Look-ups in named tables: a row name and a column name give one cell, copied from the table.

Table deg
|  | tegez | ronago |
|---|---|---|
| bif | 24.61 | 62.34 |
| pubopo | 99.11 | 36.73 |
| fikerel | 32.64 | 60.64 |

What is the ronago of pubopo in deg? 36.73
What is the tegez of bif in deg? 24.61
What is the ronago of fikerel in deg? 60.64
What is the ronago of bif in deg? 62.34
What is the tegez of fikerel in deg? 32.64
What is the tegez of pubopo in deg? 99.11

rarilok =
         dupimu    nud
kis       0.600  0.407
lorukar   0.497  0.305
riteti    0.496  0.639
birov     0.250  0.394
funo      0.551  0.168
biga      0.514  0.284
kek       0.665  0.673
resobe    0.874  0.363
sozor     0.583  0.341
zim       0.686  0.630
til       0.356  0.648
pagile    0.545  0.682

nud of lorukar is 0.305
nud of pagile is 0.682
nud of funo is 0.168
nud of kis is 0.407
nud of biga is 0.284
nud of kek is 0.673
nud of riteti is 0.639
dupimu of resobe is 0.874
dupimu of pagile is 0.545
nud of sozor is 0.341
dupimu of zim is 0.686
dupimu of til is 0.356
nud of zim is 0.630
Which row has the largest dupimu? resobe

dit:
|  | rer | rinuva | moke | vev | ker | bez | vibubob | vak | muneri |
|---|---|---|---|---|---|---|---|---|---|
| daru | 216 | 978 | -623 | 1118 | 3797 | -752 | -1129 | -1505 | 3420 |
| fozofu | -2961 | 2197 | -3252 | 48 | 696 | -3322 | 1807 | -1012 | -3285 |
| gare | 2756 | -3713 | 1136 | 419 | 661 | -2448 | -1980 | -2203 | 570 |
| fugato | -2012 | -3416 | 330 | 1714 | -3553 | -1886 | -4313 | -405 | -2049 |
| mefet | -2722 | -115 | -1171 | -1651 | -2418 | 853 | 703 | -1937 | 2662 |
| mapod | -1635 | -3564 | -1880 | -2070 | -1384 | -879 | 2180 | 442 | 1019 |
| mez | -1675 | -3652 | -2668 | -2774 | 3313 | 1325 | -2644 | -2573 | -2546 |
| katiz | -2081 | 61 | 5340 | -2032 | -484 | -382 | 2150 | -821 | -975 |
| buso | 2680 | -2247 | -4479 | -457 | 823 | -3678 | -3009 | -2161 | -3215 |
| zipuzo | -3511 | 2656 | -1407 | -3081 | -2069 | -5510 | -3323 | -104 | -353 |
| buvov | -3834 | 704 | -1537 | 4536 | 874 | 3041 | -2698 | 5494 | -3332 |
| lopavin | 1362 | 249 | 2260 | -201 | 2701 | -71 | -1077 | 5927 | -3308 |
| milusu | 4630 | 4006 | -2608 | 4952 | -725 | -3489 | 1145 | 1764 | -2060 |

What is the ker of daru in dit? 3797
What is the moke of fugato in dit? 330
What is the vibubob of fugato in dit? -4313
What is the vibubob of fozofu in dit? 1807
What is the moke of daru in dit? -623
What is the moke of mez in dit? -2668
What is the moke of lopavin in dit? 2260
What is the rinuva of mefet in dit? -115
What is the moke of fozofu in dit? -3252
What is the ker of buso in dit? 823
What is the moke of buso in dit? -4479
What is the muneri of daru in dit? 3420
What is the vak of buso in dit? -2161
What is the muneri of buvov in dit? -3332
What is the vak of mefet in dit? -1937
What is the rinuva of mez in dit? -3652
Which row has the largest rer? milusu

puzor.tsv
	nufepa	rageped	romas	nomodar	dofos	rezip	befug
pugoga	133	171	170	161	98	128	66
pufesik	167	162	129	94	167	52	190
limum	100	80	55	37	232	184	140
pif	147	180	140	174	80	132	65
gibule	147	167	116	120	176	63	185
lisisol	103	74	58	57	215	176	133
pev	140	148	177	167	91	130	84

gibule, rezip: 63
pif, romas: 140
lisisol, nomodar: 57
pugoga, nufepa: 133
pif, befug: 65
pev, befug: 84
limum, befug: 140
pif, rageped: 180
pugoga, dofos: 98
pufesik, romas: 129
pif, rezip: 132
pufesik, rageped: 162
Which row has the largest rageped? pif

Table sudon
,laba,zam
tozu,182,242
gusor,65,775
tubeti,729,165
fop,246,349

What is the zam of tozu in sudon?
242
What is the laba of tozu in sudon?
182
What is the zam of fop in sudon?
349
What is the laba of tubeti in sudon?
729
What is the laba of fop in sudon?
246
What is the laba of gusor in sudon?
65
What is the zam of gusor in sudon?
775
What is the zam of tubeti in sudon?
165
Which row has the largest zam? gusor

Table fen
columns: zaf, ninubut, biv, kefot, kamov, fesoruf, lotof, libiga, netura
didube: [-841, -3744, 2834, 4341, -3294, -5765, -3156, -1239, 1711]
rol: [-2644, 5560, -1668, -1584, 1426, -270, 403, 1868, -2643]
dananu: [-1110, 1761, 387, -944, -1344, -3639, 2102, 6647, -4126]
sil: [1213, -2323, -2959, 725, 662, -1351, 5225, 5881, 306]

zaf of sil is 1213
lotof of sil is 5225
libiga of didube is -1239
biv of rol is -1668
biv of didube is 2834
lotof of rol is 403
zaf of rol is -2644
kefot of sil is 725
kefot of didube is 4341
netura of dananu is -4126
fesoruf of dananu is -3639
libiga of sil is 5881
zaf of dananu is -1110
lotof of didube is -3156

fedu:
,basevig,lasinus,pefogus,nodurak,giki,bupugeg,viri,belud,zuf,fet
lidumep,100,170,82,135,177,192,124,139,164,151
turid,175,161,233,137,147,153,186,224,208,151
ped,124,203,233,175,202,188,112,194,166,177
nobafa,115,221,60,193,163,165,190,115,187,198

zuf of nobafa: 187
pefogus of nobafa: 60
belud of ped: 194
lasinus of lidumep: 170
giki of ped: 202
nodurak of turid: 137
Row with the largest giki: ped

kone.tsv
	navi	luvapab	veruda	divid	nat	barasa	mun	sof
rizip	200	135	199	143	133	132	129	126
nep	174	119	179	129	137	136	128	135
vumaso	52	178	66	132	132	127	133	137
ponevov	122	174	128	142	130	127	130	132
lasi	88	149	101	123	136	132	130	142
pugibur	80	151	94	124	136	132	131	141
soz	146	137	155	125	135	134	125	142
zanoli	48	184	64	128	132	127	130	143
banam	138	169	142	143	130	127	130	131
vipiro	207	117	208	135	136	136	127	131
vanadar	157	121	164	127	138	136	129	136
bavaz	88	154	102	123	135	131	128	145

lasi, sof => 142
ponevov, veruda => 128
lasi, barasa => 132
vanadar, barasa => 136
vanadar, navi => 157
vumaso, navi => 52
vipiro, luvapab => 117
zanoli, nat => 132
vipiro, navi => 207
zanoli, navi => 48

Table topuze
|  | feso | lig | memore |
|---|---|---|---|
| besog | -0.88 | -0.57 | -0.49 |
| mefunus | -0.17 | -0.76 | 0.02 |
| foso | -0.51 | -0.97 | -0.29 |
| pebe | -0.11 | 0.73 | -0.42 |

pebe, feso => -0.11
besog, memore => -0.49
mefunus, memore => 0.02
foso, memore => -0.29
mefunus, feso => -0.17
besog, feso => -0.88
mefunus, lig => -0.76
pebe, memore => -0.42
besog, lig => -0.57
foso, lig => -0.97
pebe, lig => 0.73
foso, feso => -0.51
Which row has the largest memore? mefunus

Table zor
|  | zinefa | nuzal | timodus | zafo | morupap | bebeb | piv |
|---|---|---|---|---|---|---|---|
| beveg | 1661 | 4462 | 4879 | 4650 | 4749 | 5268 | 7142 |
| fudu | 8707 | 4958 | 4975 | 4955 | 4538 | 4666 | 3572 |
| duzoka | 8203 | 4798 | 5003 | 4974 | 4530 | 4788 | 4416 |
| nuv | 8838 | 5107 | 4895 | 4870 | 4505 | 4648 | 2635 |
| patup | 7197 | 5340 | 4734 | 4642 | 4569 | 4642 | 1615 |
| mak | 1625 | 4854 | 4789 | 4542 | 4854 | 4979 | 5401 |

zafo of nuv = 4870
piv of duzoka = 4416
timodus of fudu = 4975
zinefa of nuv = 8838
morupap of duzoka = 4530
morupap of patup = 4569
bebeb of nuv = 4648
bebeb of beveg = 5268
piv of patup = 1615
zafo of fudu = 4955
piv of beveg = 7142
bebeb of patup = 4642
bebeb of mak = 4979
morupap of mak = 4854
nuzal of duzoka = 4798
piv of nuv = 2635
timodus of duzoka = 5003
zinefa of duzoka = 8203
morupap of fudu = 4538

